A small network was shown many inputs. Here are its activations along a few directions, one row for each input.
In each table, some parts of the input vary, and every possible input appears once, in random order.
A made-up example of a description, with smaller parts first: one of 3 separate values, together with either a single point or one of 11 places along a line or (one of 4 places along a line, together with one of 5 places around a ring).
Shared parts are said once, and a part with two or three values counts as separate values.

Other details of the inputs vary at random and push rows far along three fixed directions, the same in every table; ignore that.

A family of inputs:
R1: -.24	.16	-.06	.02	-.13	.55	-.09	-.35	.18	.18	-.18	.27	.08	.30
R2: -.26	.16	-.05	.06	-.16	.54	-.07	-.35	.18	.16	-.18	.28	.09	.30
R3: -.17	.43	.31	-.38	.13	-.16	-.39	.56	-.52	-.23	-.29	.23	.54	.11
R4: .05	-.23	.15	-.17	.07	-.61	-.06	.20	-.08	-.41	.28	-.29	.14	-.26
R5: -.45	.24	.21	-.01	.58	-.31	.04	-.19	.02	.24	.37	.79	.21	-.10
R6: .19	-.15	.12	-.03	.12	-.65	.15	.34	-.20	-.25	.35	-.20	.01	-.25
R7: -.25	.17	.00	.08	-.23	.50	-.10	-.39	.09	.23	-.20	.28	.06	.22
R8: .13	-.42	-.19	.35	-.14	.05	.38	-.60	.41	.25	.41	-.17	-.53	-.18
R9: .06	-.18	.07	-.17	.17	-.57	-.11	.23	.04	-.49	.27	-.31	.13	-.24
R10: .17	-.14	.03	.02	.26	-.66	.05	.40	-.08	-.22	.20	-.22	-.04	-.33
R11: -.23	.04	.03	.01	-.10	.54	-.11	-.36	.07	.30	-.31	.26	.03	.20
R12: .04	-.30	.18	-.13	.15	-.62	-.09	.25	-.04	-.35	.13	-.31	.11	-.32
R13: .50	-.04	-.35	.17	-.50	.13	.12	.31	-.12	-.15	-.13	-.64	-.29	.09
R14: -.36	-.61	.22	.08	.42	-.72	.23	-.66	.52	-.04	.80	.19	-.05	-.51
R15: -.59	.12	.25	-.14	.59	-.26	-.20	-.31	.15	.09	.20	.69	.31	-.17
R16: -.11	.27	-.14	.12	-.04	.50	.04	-.24	.01	.39	-.12	.34	-.10	.24
R17: -.22	.11	-.03	-.06	-.08	.58	-.06	-.36	.13	.23	-.23	.25	.06	.24
R18: .53	-.19	-.20	.13	-.43	.15	.13	.34	-.17	-.04	-.27	-.66	-.33	.05
R19: -.03	.52	.21	-.21	.29	-.18	-.23	.75	-.50	-.12	-.28	.33	.41	.14
R20: -.02	.49	.27	-.27	.23	-.20	-.21	.70	-.63	-.06	-.26	.33	.38	.11
R21: .55	-.12	-.24	.14	-.43	.15	.06	.31	-.15	-.06	-.25	-.65	-.36	.01
R22: -.22	.07	-.01	-.01	-.05	.56	-.06	-.33	.15	.26	-.32	.25	.07	.22
R23: .41	-.18	-.24	-.06	-.50	.22	-.01	.17	-.01	-.30	-.22	-.75	-.14	.11
R24: -.10	.18	-.01	.18	-.04	.47	.04	-.21	.01	.47	-.26	.35	-.13	.17
R25: -.08	.22	-.07	.08	-.07	.51	.17	-.23	.01	.39	-.11	.36	-.05	.30
R26: -.07	.20	-.06	.05	.00	.55	.13	-.22	.01	.41	-.15	.34	-.09	.25
R27: .56	-.09	-.28	.05	-.42	.19	.18	.30	-.14	-.13	-.14	-.66	-.29	.12
R28: .36	-.19	-.28	.07	-.47	.17	-.12	.21	.04	-.25	-.35	-.75	-.18	.02
R29: -.10	.22	-.06	.12	-.09	.51	.19	-.22	.01	.37	-.12	.36	-.03	.30
R30: .01	-.54	-.18	.16	-.13	.12	.27	-.72	.57	.06	.33	-.28	-.34	-.12
R31: .53	-.10	-.27	.14	-.52	.14	.24	.34	-.11	-.14	-.14	-.62	-.24	.13
R32: -.11	.25	-.14	.11	-.01	.52	.03	-.23	.01	.41	-.15	.33	-.12	.21
R33: -.17	.41	.31	-.37	.15	-.17	-.40	.57	-.51	-.23	-.34	.24	.53	.10
R34: .05	-.20	.11	-.14	.09	-.60	.01	.23	.00	-.46	.27	-.29	.19	-.24
R35: .38	-.22	-.24	.04	-.45	.20	-.08	.23	.08	-.29	-.34	-.75	-.17	.07
R36: -.09	.26	-.05	.14	-.12	.48	.07	-.26	-.03	.42	-.11	.36	-.10	.24
R37: .52	-.10	-.33	.14	-.38	.16	.06	.33	-.10	-.09	-.25	-.66	-.34	.03
R38: .41	-.16	-.21	-.01	-.53	.20	-.13	.15	-.05	-.26	-.24	-.75	-.21	.01
R39: .04	-.17	.04	-.16	.17	-.59	-.16	.22	.00	-.43	.23	-.32	.11	-.32
R40: -.19	-.50	.11	.11	.71	-.68	.32	-.51	.50	.08	.82	.24	-.27	-.52
R41: -.02	.58	.25	-.24	.20	-.21	-.26	.69	-.60	-.07	-.21	.33	.37	.08
R42: -.23	.14	-.05	-.02	-.06	.58	-.13	-.34	.17	.20	-.22	.25	.04	.26
R43: .55	-.12	-.24	.06	-.47	.17	.13	.28	-.21	-.09	-.13	-.66	-.32	.09
R44: -.03	.58	.19	-.25	.24	-.18	-.21	.72	-.52	-.16	-.17	.33	.42	.18
R45: -.08	.22	-.09	.08	.02	.55	.06	-.21	.05	.37	-.14	.34	-.11	.27
R46: -.10	.17	-.06	.16	.03	.52	.08	-.17	.09	.40	-.25	.35	-.10	.25
R47: .19	-.09	.10	.04	.08	-.69	.11	.35	-.14	-.25	.34	-.17	.00	-.29
R48: -.32	-.61	.17	-.03	.61	-.65	.19	-.65	.58	-.06	.72	.15	-.10	-.54
R49: .22	-.16	.08	-.11	.28	-.60	.13	.37	-.12	-.25	.26	-.22	-.03	-.28
R50: -.22	.53	.19	-.26	.07	-.21	-.39	.57	-.43	-.31	-.26	.25	.60	.13
R51: .54	-.07	-.31	.11	-.45	.18	.14	.32	-.08	-.17	-.11	-.64	-.29	.15
R52: -.26	.14	-.05	.08	-.19	.52	-.05	-.33	.20	.17	-.19	.30	.11	.30
R53: -.03	-.49	-.26	.22	-.14	.09	.17	-.72	.57	.06	.33	-.28	-.37	-.17
R54: -.25	.12	-.02	.05	-.20	.52	.01	-.34	.15	.21	-.21	.29	.13	.29
R55: .40	-.21	-.25	.01	-.43	.22	-.10	.21	.06	-.30	-.32	-.75	-.18	.07
R56: .01	-.56	-.20	.16	-.03	.15	.15	-.69	.62	.05	.26	-.29	-.41	-.17
R57: .04	-.15	.03	-.15	.14	-.60	-.14	.21	.00	-.45	.26	-.31	.12	-.29
R58: .04	-.21	.05	-.12	.20	-.61	-.16	.24	.02	-.41	.15	-.31	.11	-.34
R59: -.18	-.45	.15	.13	.59	-.72	.31	-.57	.41	.12	.88	.25	-.27	-.55
R60: -.02	.46	.28	-.23	.23	-.21	-.20	.72	-.62	-.04	-.29	.33	.40	.10
R61: -.22	.11	.01	.05	-.11	.52	-.17	-.36	.11	.29	-.32	.26	.01	.16
R62: -.03	.53	.26	-.24	.14	-.22	-.16	.69	-.64	-.08	-.17	.34	.43	.17
R63: -.04	-.50	-.25	.28	-.20	.07	.20	-.70	.60	.06	.32	-.25	-.34	-.17
R64: .40	-.20	-.20	-.04	-.55	.20	-.06	.14	-.09	-.26	-.21	-.75	-.17	.08
R65: -.10	.23	-.13	.11	.01	.51	.02	-.22	.02	.41	-.20	.34	-.14	.20
R66: -.41	.12	.30	-.06	.68	-.27	.10	-.15	.04	.28	.24	.78	.21	-.13
R67: -.05	.58	.20	-.18	.17	-.21	-.16	.73	-.51	-.18	-.16	.35	.46	.20
R68: -.34	-.53	.19	.06	.47	-.71	.14	-.70	.54	-.05	.81	.17	-.10	-.55
R69: .12	-.45	-.24	.36	-.10	.07	.43	-.54	.51	.19	.41	-.16	-.48	-.10
R70: -.22	.13	.00	.01	-.11	.53	-.17	-.38	.09	.27	-.28	.26	-.01	.17
R71: .04	-.18	.14	-.06	.00	-.66	-.08	.22	-.02	-.42	.26	-.26	.15	-.30
R72: -.41	.19	.31	-.04	.62	-.30	-.01	-.20	-.02	.30	.28	.79	.14	-.18
R73: .20	-.19	.10	-.04	.27	-.63	.15	.41	-.08	-.22	.20	-.22	.00	-.29
R74: -.08	.17	-.02	.06	-.04	.53	.08	-.24	-.07	.45	-.14	.34	-.12	.23
R75: -.11	.17	-.01	.16	-.17	.47	.16	-.23	-.05	.43	-.12	.39	-.05	.28
R76: .39	-.25	-.21	.01	-.46	.20	-.01	.22	.03	-.25	-.36	-.75	-.15	.06
R77: -.47	.23	.22	.05	.52	-.34	.08	-.16	.04	.24	.35	.82	.25	-.10
R78: -.24	.10	.03	.07	-.12	.51	-.15	-.34	.13	.30	-.34	.26	.02	.16
R79: -.20	.45	.31	-.30	.03	-.20	-.33	.56	-.51	-.27	-.25	.26	.60	.15
R80: .07	-.17	.13	-.15	.10	-.61	-.14	.19	-.05	-.42	.26	-.30	.10	-.32
Description of these inputs: one of 2 separate values, together with one of 5 places around a ring, together with one of 8 places along a line.
Changing only the choice among 2 separate values turns R35 into R46. The same change can be made to R38. Which row results?
Answer: R41
Changing only the choice among 2 separate values turns R25 into R30. The same change can be made to R45. Which row results?
Answer: R42
Start at R75 and move only the place on the ring of 5, one step at a time. The first step leads to R31. Which rows follow, in order?
Answer: R69, R77, R47
Which other rows does R5 become when the choice among 2 separate values takes its other values? List them by row number.
Answer: R53
Start at R54 and move only the place on the line of 8, one step at a time. The first step leads to R34. Which rows follow, in order?
Answer: R30, R23, R17, R48, R22, R76
Which other rows does R40 become when the choice among 2 separate values takes its other values? List them by row number.
Answer: R56
Start at R71 and move only the place on the ring of 5, one step at a time. The first step leads to R63. Which rows follow, in order?
Answer: R52, R54, R14

A family of inputs:
R81: .16	-.13	.21	-.07	.22	-.61	.09	.24	-.19	-.19	.34	-.13	-.01	-.27
R82: -.31	-.10	.22	.04	.16	-.16	-.02	-.28	.07	.15	.09	.35	.08	-.15
R83: .02	-.12	.07	-.07	.14	-.56	.01	.27	.09	-.46	.31	-.17	.22	-.17
R84: -.23	.24	.11	-.11	-.08	.19	-.17	.07	-.13	-.02	-.28	.19	.36	.19
R85: .09	.30	-.04	-.17	.17	-.08	-.26	.51	-.08	-.32	-.25	-.07	.22	.04
R86: -.32	.07	.06	.01	.25	-.16	-.06	-.26	.24	-.02	.34	.38	.14	-.05
R87: .05	-.23	-.10	.10	-.01	.37	-.02	-.39	.26	.29	-.21	-.07	-.33	-.11
R88: -.05	-.24	.05	.05	-.08	.20	.05	-.48	.11	.23	.05	.06	-.18	-.05
R89: -.22	-.13	.12	.07	.05	-.06	-.05	-.36	.09	.20	.08	.26	-.03	-.13
R90: -.13	.17	.13	-.18	.23	.21	-.29	.24	-.23	.12	-.45	.23	.15	.09
R91: .10	-.03	.00	.01	.22	-.72	.11	.32	-.11	-.24	.40	-.06	.05	-.26
R92: .09	-.37	.18	-.09	.06	-.52	.05	.06	-.02	-.21	.21	-.25	.01	-.32
R93: -.18	.11	.02	.05	.28	-.12	.16	-.18	.02	.18	.34	.40	-.01	-.06
R94: -.35	.00	.13	-.07	.21	-.09	-.08	-.35	.11	.04	.20	.27	.13	-.11
R95: .35	-.27	-.19	.10	-.15	-.21	.32	.11	.07	-.13	.24	-.43	-.22	-.09
R96: -.04	-.08	-.24	.21	-.23	.31	.06	-.41	.37	.06	.07	-.03	-.17	.14
R97: -.06	.38	.17	-.06	.02	.12	-.09	.22	-.37	.16	-.15	.30	.12	.15
R98: .07	-.03	-.27	.24	-.17	.30	.22	-.32	.18	.29	.15	.02	-.30	.08
R99: -.02	.17	-.16	.04	-.44	.51	-.17	-.11	-.04	.08	-.40	-.10	.03	.28
R100: -.09	.21	-.08	-.03	-.31	.41	-.21	-.07	-.07	.07	-.30	-.02	.10	.22
R101: -.03	-.09	-.20	.11	.34	.18	.18	-.18	.23	.27	.07	.16	-.25	.01
R102: .04	-.09	-.16	.12	-.07	.25	.31	-.32	.17	.26	.16	.10	-.23	.10
R103: -.10	-.19	.15	-.09	.16	-.69	-.07	.15	.02	-.41	.26	-.19	.21	-.31
R104: -.19	.09	.19	.06	.24	-.18	.02	-.12	-.04	.22	.23	.39	.01	-.10
R105: .45	-.38	-.20	.11	-.01	-.02	.13	.17	.09	-.04	-.06	-.62	-.46	-.14
R106: .24	.19	-.15	.10	-.16	.59	-.03	.09	-.06	.30	-.50	-.09	-.25	.19
R107: -.07	.28	.17	.01	-.02	.15	.00	.21	-.26	.17	-.22	.29	.18	.18
R108: -.04	.20	.18	-.27	-.04	-.21	-.21	.45	-.31	-.31	-.21	-.07	.43	.07
R109: .32	.14	-.22	-.04	-.46	.35	-.08	.26	-.12	-.26	-.25	-.43	-.01	.30
R110: .05	.12	.07	-.24	-.19	-.01	-.16	.30	-.24	-.25	-.23	-.20	.24	.11
R111: -.17	.00	.25	-.04	.27	-.16	.13	-.15	-.02	.21	.21	.40	.03	-.07
R112: .06	-.05	-.17	.15	-.05	.25	.28	-.34	.13	.26	.19	.09	-.24	.09
R113: .49	-.22	-.36	.13	-.05	-.05	.20	.17	.15	-.09	.03	-.57	-.42	-.17
R114: .04	-.17	-.02	-.14	.46	-.51	-.10	.32	.16	-.42	.20	-.20	.07	-.21
R115: -.03	.23	.16	-.28	.00	-.21	-.26	.39	-.36	-.31	-.14	-.06	.38	.04
R116: .19	.26	.19	-.14	-.08	-.14	-.05	.61	-.47	-.13	-.23	-.05	.22	.12
R117: -.15	-.24	.10	.09	-.05	.12	.07	-.39	.16	.21	.02	.13	-.05	-.08
R118: .28	-.39	-.07	.07	-.28	-.20	-.02	-.04	.03	-.14	.11	-.54	-.27	-.26
R119: .08	.05	.00	-.05	-.42	.56	-.07	-.07	-.16	.19	-.42	-.05	-.05	.25
R120: -.30	-.04	.27	-.07	.27	-.21	-.08	-.26	-.04	.13	.20	.38	.09	-.21
R121: -.14	.36	.08	-.18	-.03	.20	-.14	.20	-.13	-.11	-.17	.27	.33	.30
R122: -.19	.32	.07	-.20	.23	.14	-.31	.17	-.09	-.01	-.38	.22	.27	.05
R123: -.07	.38	.02	-.01	.02	.12	.05	.30	-.26	.10	-.14	.34	.26	.23
R124: .28	-.42	-.26	-.01	-.07	.01	-.04	.03	.22	-.24	-.11	-.72	-.28	-.14
R125: -.08	-.05	-.16	.12	-.11	.30	.07	-.42	.31	.05	.17	.02	-.15	.09
R126: -.17	-.11	-.02	.05	.05	.10	.13	-.36	.35	.02	.21	.17	.02	.07
R127: -.22	.01	.19	.13	.22	-.17	.13	-.18	.05	.22	.19	.39	.00	-.09
R128: .29	.13	-.27	.08	-.56	.35	-.07	.32	-.05	-.28	-.34	-.47	-.01	.30
R129: .39	-.29	-.14	.20	-.29	-.20	.15	.07	.02	-.08	.12	-.53	-.36	-.15
R130: -.16	.03	-.05	.17	.14	-.05	.23	-.21	.14	.19	.23	.32	-.05	-.01
What is each input in this table made of?
Answer: one of 5 places around a ring, together with either one of 2 separate values or one of 8 places around a ring
Changing only the place on the ring of 5 turns R105 into R114. The same change can be made to R111. Which row results?
Answer: R121
Changing only the place on the ring of 5 turns R89 into R129. The same change can be made to R117. Which row results?
Answer: R107
Which other rows does R90 become when the choice among 2 separate values takes its other values? List them by row number.
Answer: R87
Which other rows does R83 become when the place on the ring of 8 takes its other values? List them by row number.
Answer: R86, R96, R109, R121, R125, R126, R128
Which other rows does R92 become when the place on the ring of 5 takes its other values? List them by row number.
Answer: R95, R108, R116, R126
